A small network was shown many inputs. Here are its activations along a few directions, one row for each input.
In each table, some parts of the input vary, and every possible input appears once, in random order.
A made-up example of a description, with smaller parts first: one of 8 places around a ring, together with either a single point or (one of 2 separate values, together with one of 4 places along a line) or one of 11 places around a ring.
Shared parts are said once, and a part with two or three values counts as separate values.
(in the rows, 128 means zero)

Other details of the inputs vary at random and push rows far along two fixed directions, the same in every table; ignore that.

Table:
r1: [ 71 160  96 115 136  73 144 123 126 130 149 122 165 113 188]
r2: [ 72 160  92 117 139  75 150 123 128 126 149 124 165 113 183]
r3: [ 76 144 112 129 125 121 149 138 130 142 160 114 156 130 131]
r4: [144 136 138 118 122 112 148 134 126 126 131 142 120 135 142]
r5: [ 85 157  95 127 139 123 121 130 127 123 134 109 154 115 141]
r6: [106 143 106 141 142 201  88 133 131 113 105  94 133 123  74]
r7: [123 144 120 150 138 198 102 137 139 140 133  76 140 120  62]
r8: [ 64 148 109 117 123  70 181 128 132 144 178 131 168 128 175]
r9: [141 104 137 144 136 178  85 119 132 117  96 119 110 133  80]
r10: [167 117 143 132 122 185 100 141 125 123  99 122 107 137  82]
r11: [167 120 147 130 122 183 102 144 127 119 101 123 104 138  76]
r12: [172 121 137 140 126 186 109 140 121 118 107 124  99 136  79]
r13: [148  92 146 137 123 111  97 111 128 128 110 144 111 128 131]
r14: [129 159 111 135 141 210 112 151 127 119 110  99 132 130  74]
r15: [101 149  97 137 142 143 104 128 126 124 128 107 145 118 116]
r16: [ 95 172 113 106 134  85 177 133 127 132 152 134 158 125 184]
r17: [ 79 158 104 129 148 129 128 117 130 125 135 114 159 120 147]
r18: [ 66 160 105 118 145  81 151 108 128 133 150 127 169 118 193]
r19: [142  90 143 145 112 176 107 139 135 129 120 120 107 142  55]
r20: [164 107 160 109 111  68 160 123 125 129 130 167 104 138 169]
r21: [149  89 138 128 120 107 108 119 129 119 106 142 104 127 124]
r22: [168 106 155 115 109  72 158 120 124 129 133 166 105 139 172]
r23: [ 94 147 107 129 139 152 110 125 130 118 121 108 144 121 120]
r24: [169 100 157 114 108  70 153 117 118 131 132 167 107 135 179]
r25: [111 146 104 155 149 196  84 131 130 118 110  99 135 120  72]
r26: [104 170 108 117 138 138 149 140 125 128 137 118 154 125 146]
r27: [ 64 161  97 112 142  81 158 114 130 127 146 126 163 115 188]
r28: [134 163 107 143 142 210 116 148 120 119 118 101 123 127  73]
r29: [108 177 106 124 135 132 153 139 121 130 148 118 145 126 150]
r30: [176 103 153 126 114 122 130 126 120 124 118 151 100 137 131]
r31: [191  36 187 128  97  83 123 114 138 138 124 176  81 140 125]
r32: [150  94 143 147 124 177 104 137 139 132 123 124 107 132  64]
r33: [168 106 157 114 108  70 156 120 123 130 134 167 105 138 175]
r34: [210  58 194 113  93  89 118 121 126 128  99 174  75 148 138]
r35: [172 102 151 122 120 124 133 128 120 124 113 150 103 135 129]
r36: [213  66 180 123  98 100 129 120 125 124 107 174  70 148 130]
r37: [212  57 184 119 100  99 122 119 120 123 101 174  79 144 136]
r38: [190  35 188 128  96  82 121 114 137 140 125 175  80 140 128]
r39: [152  79 153 133 117 114 132 124 138 139 133 150 104 131 113]
r40: [ 95 145 110 136 149 154 116 119 131 123 121 112 142 122 118]
r41: [112 138 111 150 141 203 110 147 138 132 135  99 132 124  57]
r42: [132 167 115 138 138 207 113 155 126 118 118  99 127 132  70]
r43: [111 145 100 144 141 193  82 141 129 113 108  92 133 120  71]
r44: [209  57 185 116  98  98 124 119 128 124  97 174  80 146 135]
r45: [167 116 144 132 122 185  98 143 124 124  98 121 107 137  84]
r46: [130 117 142 128 123  97 144 116 141 146 151 120 139 122 140]
r47: [147 108 121 146 134 167  81 127 129 116 102 116 110 127  75]
r48: [ 96 178 113 108 132  81 177 134 124 132 159 135 157 125 189]
r49: [ 85 158 100 137 146 127 120 120 127 129 136 115 156 115 142]
r50: [ 77 158 101 122 139 126 126 122 128 124 134 110 156 118 149]
r51: [186  52 165 129 106  84  90 107 127 125 100 162  85 135 131]
r52: [211  58 182 120 102 101 124 119 121 122 101 174  79 144 134]
r53: [ 94 178 114 107 131  77 174 135 122 137 159 133 158 125 196]
r54: [136  72 162 118  96  54 155 116 132 143 148 164 116 142 159]
r55: [111 144  98 145 143 193  87 141 130 113 107  93 131 121  70]
r56: [111 147 119 139 138 147 134 128 141 142 149  92 151 118 106]
r57: [139  95 136 121 120  58 125 107 128 127 128 156 121 126 169]
r58: [211  65 190 117  94  90 123 122 124 126 105 175  73 148 136]
r59: [ 93 174 115 104 131  81 173 132 124 135 154 133 160 124 191]
r60: [ 64 160 102 111 136  79 148 115 127 130 148 123 167 116 195]
r61: [114 145  95 149 149 191  86 136 128 117 110  95 130 119  67]
r62: [113 105 133 127 115 104 152 128 133 139 147 137 128 135 124]
r63: [107 178 107 124 134 131 150 141 120 132 147 117 146 126 152]
r64: [131 159 112 139 140 210 104 152 117 122 114  96 132 127  80]
r65: [149  95 145 146 122 176  96 139 136 136 123 121 107 132  69]
r66: [ 77 159  90 121 143  72 148 117 127 129 152 126 165 114 182]
r67: [ 77 146 105 131 129 128 155 137 134 138 158 113 155 130 119]
r68: [168 101 155 115 110  73 156 117 120 128 131 167 107 136 175]
r69: [100 167 107 112 138  92 175 131 120 130 152 134 159 122 186]
r70: [ 73 160  98 127 147  77 152 113 129 131 151 131 165 114 184]
r71: [107 144 110 147 150 202  88 128 131 117 107  96 136 125  75]
r72: [162 102 161 105 110  67 158 121 127 130 125 168 107 137 170]
r73: [141 104 140 143 132 177  76 119 129 121  96 117 111 132  85]
r74: [ 83 160 111 122 138  75 177 117 141 150 176 110 172 113 176]
r75: [ 77 158  98 124 143 130 131 123 131 121 131 110 155 118 143]
r76: [117 120 123 135 137 103 124 112 129 127 124 139 130 121 144]
r77: [209  60 189 115  97  94 124 121 128 123  99 174  76 147 130]
r78: [133 163 110 142 138 210 106 151 117 123 118  97 127 128  79]
r79: [ 82 160 110 121 140  76 178 117 140 151 175 110 170 111 175]
r80: [100 177 105 114 135  90 181 132 122 132 159 134 149 124 184]
r81: [111 146 105 154 148 197  82 131 129 119 110  99 135 120  72]
r82: [128 159 110 135 142 210 113 150 126 120 110 100 129 128  73]
r83: [107 169 107 122 139 138 146 139 117 129 140 117 152 122 148]
r84: [123 144 121 150 138 198 100 138 139 142 132  75 140 120  64]
Each input here is: one of 6 places along a line, together with either one of 3 separate values or one of 5 places around a ring or one of 6 places around a ring.
Changing only the place on the line of 6 turns r30 into r68. The same change can be made to r8. Which row results? -> r19
Changing only the place on the line of 6 turns r5 into r2. The same change can be made to r59. Which row results? -> r77
A walk changes only the place on the ring of 5. It starts at r25 and steps to r66. List the rest of the walk in order. -> r2, r6, r71
A walk changes only the place on the ring of 5. It starts at r13 and steps to r73. List the rest of the walk in order. -> r60, r1, r51
Change only the place on the line of 6 in r29. List by row number the other rows that result. -> r22, r33, r36, r63, r80
Change only the place on the ring of 6 in r16. List by row number the other rows that result. -> r4, r12, r14, r36, r69

Table:
r85: [137 164 130  97 117  90 169 146 119 127 138 135 136 131 174]
r86: [ 85 156 110 120 134  94 137 124 120 127 139 131 154 124 173]
r87: [186  92 168 120 107 140 149 143 121 131 121 163  94 149 118]
r88: [ 53 187  84 137 159 193 120 136 139 130 139  75 171 114  94]
r89: [106 194  97 119 141 173 166 160 112 123 140 122 147 130 136]
r90: [137 161 123 119 121 161 147 162 129 131 136 107 131 135  96]
r91: [144  93 153 140 115 154  94 125 130 131 112 126 107 136  91]
r92: [160  79 146 142 116 134  98 128 133 134 121 133 105 131  94]
r93: [173  51 166 132 111  82 118 107 138 133 115 159  97 132 128]
r94: [176 114 153 107 101  99 158 145 124 125 129 149 101 143 134]
r95: [118 120 126 126 120  93 128 122 122 124 127 148 124 131 154]
r96: [110 128 114 139 135 126 125 127 135 136 143 117 144 116 119]
r97: [150  86 149 146 114 161  91 131 131 129 110 130 103 139  72]
r98: [165  92 147 142 124 163  81 120 133 125 102 117 110 126  86]
r99: [ 61 176  88 136 157 167 130 128 137 133 141  81 170 112 112]
r100: [145 177 125 134 140 172 140 138 124 132 135 109 135 127 118]
r101: [149 103 138 128 127 103 110 115 126 124 116 141 119 121 142]
r102: [ 85 144 108 129 131 103 141 129 128 142 157 122 156 123 148]
r103: [ 88 162  89 128 140 107 134 131 124 128 147 119 153 115 159]
r104: [137 123 112 158 132 230  67 148 124 118 106  95 109 132  26]
r105: [170  68 171 125 111 103 100 110 129 117  95 164  90 140 130]
r106: [184  38 184 124 105  60 122  95 138 136 112 167  90 133 152]
r107: [152 164 119 144 140 187 136 147 122 126 135 113 118 132  86]
r108: [170  63 152 135 116 100 113 110 132 122 111 152  95 131 117]
r109: [120 128 111 137 140 150 110 123 130 117 109 118 124 123 103]
r110: [124 118 116 135 127 122 119 129 127 128 137 126 127 124 122]
r111: [ 86 152 116 123 131 109 134 121 126 133 141 119 157 125 161]
r112: [144 129 115 155 149 230  62 137 129 111  85  89 116 123  38]
r113: [124 180 122 104 121 128 162 151 125 130 141 109 150 130 148]
r114: [ 89 145 113 119 141  97 144 108 134 131 137 117 160 118 167]
r115: [106 132 114 141 135 167 109 133 132 116 123 116 127 130  87]
r116: [ 64 179  97 130 149 159 124 129 134 125 138  94 169 121 128]
r117: [162 131 151 114 117 152 151 142 117 127 122 143 118 142 138]
r118: [195 109 162 139 119 151 133 135 128 135 125 144  91 141  95]
r119: [159 168 128 135 140 176 130 142 119 125 123 119 120 129 109]
r120: [107 132 122 135 129 144 113 129 128 138 136 111 137 125 116]
r121: [112 123 130 112 123  48 148 109 129 140 152 142 149 121 204]
r122: [101 152 103 133 151 160 110 124 129 119 113 103 145 118 110]
r123: [150 149 141 114 115 154 143 154 128 131 129 110 122 136 106]
r124: [ 98 133 120 122 129  81 144 119 131 144 157 126 151 117 173]
r125: [214  82 190 125 105  94 147 117 128 140 125 168  80 142 144]
r126: [ 95 149  96 129 144 103 138 120 129 124 135 123 148 115 155]
r127: [123  97 136 119 121  78 142 110 135 125 131 153 121 130 152]
r128: [118 128 109 141 135 141 116 129 129 124 134 116 134 118 107]
r129: [143  89 149 122 114  79 125 112 130 119 115 165 104 136 154]
r130: [ 82 161 105 123 135 112 133 124 125 137 148 111 165 121 163]
r131: [147 135 148  95 116  70 188 132 111 130 140 177 128 138 211]
r132: [150 121 114 156 137 210  69 139 128 113  97 102 107 121  46]
r133: [149  80 164 135 116 139 100 117 138 128 109 137 101 138 101]
r134: [ 83 147 105 129 130 103 144 127 124 128 150 129 149 126 150]
r135: [164  63 155 131 115 101 116 108 133 121 108 153  94 134 115]
r136: [122 132 111 138 129 148 102 135 121 123 120 122 123 128 109]
r137: [146 161 121 111 118 136 151 157 121 121 127 123 122 134 126]
r138: [153 115 126 145 133 186  71 136 123 118  99 110 109 127  74]
r139: [ 95 138 117 127 135  95 142 117 134 141 153 119 155 112 161]
r140: [133 138 147 102 117  90 191 135 119 139 152 158 134 137 191]
r141: [ 66 160  96 129 146 131 143 128 140 133 149 109 165 119 130]
r142: [ 77 164 101 118 148 114 137 120 131 123 133 120 159 118 158]
r143: [100 140 118 114 128  64 142 118 119 133 143 144 148 123 194]
r144: [165 154 130 134 132 149 143 139 120 126 128 135 110 132 121]
r145: [132 111 123 152 138 204  87 132 139 123 104  99 118 127  42]
r146: [ 99 141 114 123 140  94 140 110 134 133 139 118 158 116 169]
r147: [128  92 149 130 118 103 125 118 138 130 128 147 118 135 127]
r148: [180  48 173 116 104  59 121 100 133 120 100 185  80 140 154]
r149: [128 148 127 109 122 108 188 143 114 129 150 155 133 138 171]
r150: [ 75 160 107 118 144 116 140 116 136 130 139 112 165 119 158]
Changing only one part turns r98 into r132. The same change can be made to r130. Which row results? -> r136
Changing only one part turns r97 into r134. The same change can be made to r147. Which row results? -> r115
What is each input in this table made of? -> one of 6 places around a ring, together with either one of 3 separate values or one of 8 places around a ring
Change only the place on the ring of 6 in r126. List by row number the other rows that result. -> r93, r106, r108, r112, r146
List by row number the other rows that have the place on the ring of 6 in common with r106. -> r88, r91, r99, r120, r123, r124, r125, r133, r139, r140
Change only the choice among 3 separate values in r100. List by row number the other rows that result. -> r113, r117
A walk changes only the place on the ring of 6. It starts at r124 and steps to r92. List the rest of the walk in order. -> r110, r103, r138, r121
